These are the activations of a small neural network, seen along a few directions. Each row is one input.
In each table, some parts of the input vary, and every possible input appears once, in random order.
A made-up example of a description, with smaller parts first: ring(8) and (point or line(11) or (values(3) and line(6))).
Shared parts are said once, and a part with two or three values counts as separate values.

Other details of the inputs shift rows strongly along three fixed directions, in all tables alike. That doesn't count.

Table:
row 1: [ -9 -30 -10  25  15 -20 -16 -31   5  -1  21  -8 -19]
row 2: [ -3  -9 -23  -7  33 -13 -37  -1   2   5   5   7  -8]
row 3: [ -4   2  -1  -3  -5  11  26  10  23  -7 -33  -7   9]
row 4: [ 12  14   2  -9 -11  12  24  21   2  -4 -22   5   2]
row 5: [ 12  13   2  -9 -11  13  24  19   5  -5 -23   4   2]
row 6: [ 10  10  36   8 -32   4   7  -8 -37   2  39   5 -11]
row 7: [  0 -16 -13  18  12 -19 -26 -23 -16   4  32   3 -18]
row 8: [ 10 -16 -49  -3  32  -9  -7   0  33  -3 -29   5  -2]
row 9: [ 17  14  21  -2 -26   9  13   5 -21   1  11  12  -3]
row 10: [ 36   4 -40 -12  12  -6 -16  17  -6   6  -9  34 -22]
row 11: [ -9   5  -8  -7  -1  13  22  13  24  -3 -36 -11  19]
row 12: [-32 -29  -6   7  47 -22 -35 -32  22  -1  17 -22   5]
row 13: [-31   0  22 -10  17   4   0  -3  21  -4  -7 -28  30]
row 14: [-16  12  18 -12   0   9  -6   9  -5   1  -1 -10  19]
row 15: [-38 -28  -7  12  49 -26 -36 -32  23  -3  16 -21  10]
row 16: [ 11 -12 -26   5  14 -13 -19  -9  -3   5   8  16 -15]
row 17: [-23 -12  29  22 -12  -1  16 -29   2  -8  20 -28  12]
row 18: [ -7   4  -9  -6  -2  10  23  13  25  -6 -32 -18  19]
row 19: [  1 -14 -13  16   7 -19 -28 -18 -18   6  32   4 -22]
row 20: [  9 -11 -29   6  19 -13 -17  -8  -1   3   7   9 -16]
row 21: [-32  -9  22  21  -8  -2   8 -26  -1  -4  17 -31  21]
row 22: [ -4   7  12   1 -18   8   9   5 -10   3   3  -6   6]
row 23: [  4   8  39  11 -34   3   3 -11 -39   4  36  10  -9]
row 24: [ 27  23   4 -15 -23  13  17  31 -14   0 -14  18 -12]
row 25: [ 13  14   2 -10 -11  13  25  19   5  -5 -21   4   2]
row 26: [ 18  17  21  -2 -27   8  10  10 -26   2   9  17  -6]
row 27: [ 22  -9  -2  12  -6 -15 -23 -12 -32   8  42  23 -40]
row 28: [-18  -3   6   6  -7   6  16  -3  14  -3 -10 -23  19]
row 29: [ 11  35  15 -32  -2  10  -8  39 -19   5  -9  23   6]
row 30: [-12  -5  14   9 -11   6  21  -6  13  -5  -8 -18   8]
row 31: [  8  18  15  -4 -28  10   4  16 -29   8  10  10  -3]
row 32: [ -9   3  -8  -6  -2  12  22  10  25  -4 -32 -12  20]
row 33: [ 35   4 -39 -11  13  -7 -19  17  -9   7  -7  36 -24]
row 34: [ 16  15  22  -2 -29   8   9   9 -28   3  10  19  -9]
row 35: [ 30  23   6 -17 -24  16  19  28 -12   1 -13  24 -12]
row 36: [-14   0  32  15 -26   1   1 -22 -25   4  34  -8  10]
row 37: [ 22  26   0 -17 -22  14  12  33 -16   4 -13  15  -3]
row 38: [ -7  -1  34  15 -26   2   8 -19 -20   0  27  -3   1]
row 39: [ -5 -31 -12  22  16 -19 -15 -36   9  -2  21  -2 -16]
row 40: [ 12 -10 -30   3  19 -13 -16  -6   1   2   7   9 -16]
row 41: [ -2   9  13   0 -18   8   9   1 -12   2   2   2  10]
row 42: [ 14 -16 -39   0  24  -8  -3   1  28  -3 -22  11 -18]
row 43: [  6   7  37  10 -34   2   6  -9 -34   2  39  -1 -11]
row 44: [ -9   6  -7  -5  -2  11  20  12  21  -3 -34 -10  18]
row 45: [ -4  21   8 -28  12  11   3  28  13  -4 -24   1  23]
row 46: [ 11 -12 -27   4  14 -11 -19  -8  -1   5   9  14 -19]
row 47: [ -6  19   9 -29  13  12   2  28  12   0 -28  -2  19]
row 48: [ -2  12  36  11 -35   2  -6 -11 -47   9  42   9  -2]
row 49: [ 13 -14 -37   1  23 -11  -6   4  21  -4 -20   7 -21]
row 50: [-25 -14  30  24 -12  -2  12 -32   3  -6  17 -26  16]
row 51: [ 29  -3 -15   3  -1 -11 -20   4 -24   8  20  30 -40]
row 52: [-35   0  20  -9  19   4  -1  -1  21  -3 -14 -28  30]
row 53: [ -7   5 -11  -7   1  11  22  12  27  -6 -40 -11  26]
row 54: [-14   1  29  15 -22   2   2 -19 -21   2  29 -11  13]
row 55: [ 13  13   3  -9 -14  14  23  19   5  -3 -23   9  -1]
row 56: [ -4 -22 -31  11  25 -15 -18 -18  14   1  -2   3  -8]
row 57: [ -9 -11 -39 -16  59 -14 -22   8  43  -5 -34   0   7]
row 58: [ -7 -31 -13  22  16 -17 -11 -30  13  -3  17 -10 -16]
row 59: [-50  -9  38   9  13  -6  -9 -28  10  -6  22 -38  36]
row 60: [ 22  -9  -2  13  -6 -17 -24 -14 -32   6  44  20 -39]
row 61: [ 42   6 -31 -11   4  -6 -12  22 -12   4  -3  36 -39]
row 62: [-17  -2   6   5  -7   5  17  -5  14  -5  -8 -26  20]
row 63: [-48 -12  30  10   8   0  -7 -28  12  -4  15 -42  36]
row 64: [ -2 -29 -11  22  15 -19 -16 -36   7  -3  23  -4 -13]
row 65: [ 29  -7 -17   2   3 -11 -17  -4 -16   5  15  31 -33]
row 66: [ -7   2  -8  -7  -3  12  24  14  25  -3 -33 -15  19]
row 67: [ 27  24   4 -16 -23  16  18  30 -12   2 -17  24 -11]
row 68: [-33   0  13  -6  13   6   0  -3  21  -5 -13 -29  33]
row 69: [  0   9  12   0 -15   8  12   2 -11   1   7  -6   9]
row 70: [  9  18  15  -4 -27  10   5  15 -28   7  10   9  -3]
row 71: [  0   2  -3  -4  -2  11  28   8  28  -9 -35  -9  17]
row 72: [  4 -14 -46   0  29 -11  -9   4  27  -2 -26  -1  -9]
row 73: [ 25  11 -28 -32  34  -5 -31  30  -2   8 -12  31 -19]
row 74: [-14  11  21 -12  -2   8  -7   5  -6   1   8 -10  19]
row 75: [-11   4  -7  -5  -1  12  22   9  26  -4 -34 -14  21]
Each input here is: line(5) and (values(3) or (values(2) and ring(6))).
Question: The inputs of row 37 and row 62 match in every part but the line(5) part. If row 41 is changed in the same way as row 37 into row 62, which row does it become?
Answer: row 36
Question: The inputs of row 27 and row 58 match in every part but the line(5) part. If row 40 is changed in the same way as row 27 into row 58, which row does it become?
Answer: row 69
Question: Change only the line(5) part in row 14. List by row number the other rows that result.
Answer: row 2, row 63, row 68, row 74
Question: Change only the values(2) part in row 54. List by row number the other rows that result.
Answer: row 71
Question: Change only the line(5) part in row 71. List by row number the other rows that result.
Answer: row 9, row 26, row 50, row 64
Question: Change only the values(3) part in row 47. List by row number the other rows that result.
Answer: row 14, row 15
Question: A walk changes only the ring(6) part. It starts at row 25 and steps to row 71. List the rest of the walk in order.
Answer: row 38, row 55, row 30, row 61

Table:
row 76: [-21   3   2  -3   2   9  14   8  21  -4 -31 -17  23]
row 77: [-35 -18  31  31 -22   3  22 -40   6  -5  16 -35  23]
row 78: [ -1 -26  -7   7  27 -18 -24 -23  14  -2  13   2 -19]
row 79: [ 17  25  -6 -21 -10  12   3  35 -11   6 -22  22  -5]
row 80: [ -3 -18 -27   7  25 -15 -22 -12   8   0   9  -8 -13]
row 81: [-33 -16  28  31 -17  -1  23 -33  11 -10  13 -40  21]
row 82: [ -2 -13 -28   2  25 -12 -17  -3  13   1  -4  -2  -9]
row 83: [-45 -14   1   8  15   6  23  -9  49 -11 -39 -47  41]
row 84: [ 26  29 -11 -31  -5  18  16  41   5   0 -34  16   8]
row 85: [  2  19  23 -11 -19  12  11  11 -13   1   4  -1  16]
row 86: [-15   3  30   6 -14   2  -1 -14 -17   1  24  -9  16]
row 87: [ 28  -7 -28   6   4 -11 -11  -4 -11   4   5  28 -27]
row 88: [ -3   0 -16  -6  -6  19  40  16  42  -8 -55 -15  18]
row 89: [ 28  28  30 -21 -22  13   7  31 -29   3   7  28 -21]
row 90: [ 43   7 -41 -22  20  -7 -25  22 -10   6  -1  38 -29]
row 91: [ 24  28  -9 -31  -4  17  15  41   4   0 -35  20   9]
row 92: [ -2 -17 -34   0  34 -14 -19  -9  23   0 -13   9  -3]
row 93: [  3 -11 -11  10  11 -17 -30 -14 -18   7  35   3 -23]
row 94: [  0  19  43  -1 -32   9  -1  -2 -41   7  34   7   8]
row 95: [  5 -24 -24  19   9 -16 -11 -20   6   0  14   1 -24]
row 96: [ -6  13   5 -11  -8  13  17  20   8  -2 -21 -13  16]
row 97: [  8  14  34  13 -40   6  15  -5 -37   0  28   5  -2]
row 98: [ -2 -22 -24   1  45 -15  -8 -11  38 -11 -19  -1 -12]
row 99: [ -7  15  37   1 -25   9   1  -3 -29   5  22   5  13]
row 100: [ -4 -15   1  19   6 -21 -39 -25 -32  10  51   6 -25]
Question: Describe the family of inputs behind these rows.
Answer: values(3) or ring(6) or (values(2) and line(8))
Question: What sort of input is row 97?
Answer: ring(6)
Question: Change only the values(2) part in row 85. List by row number the other rows that result.
Answer: row 96
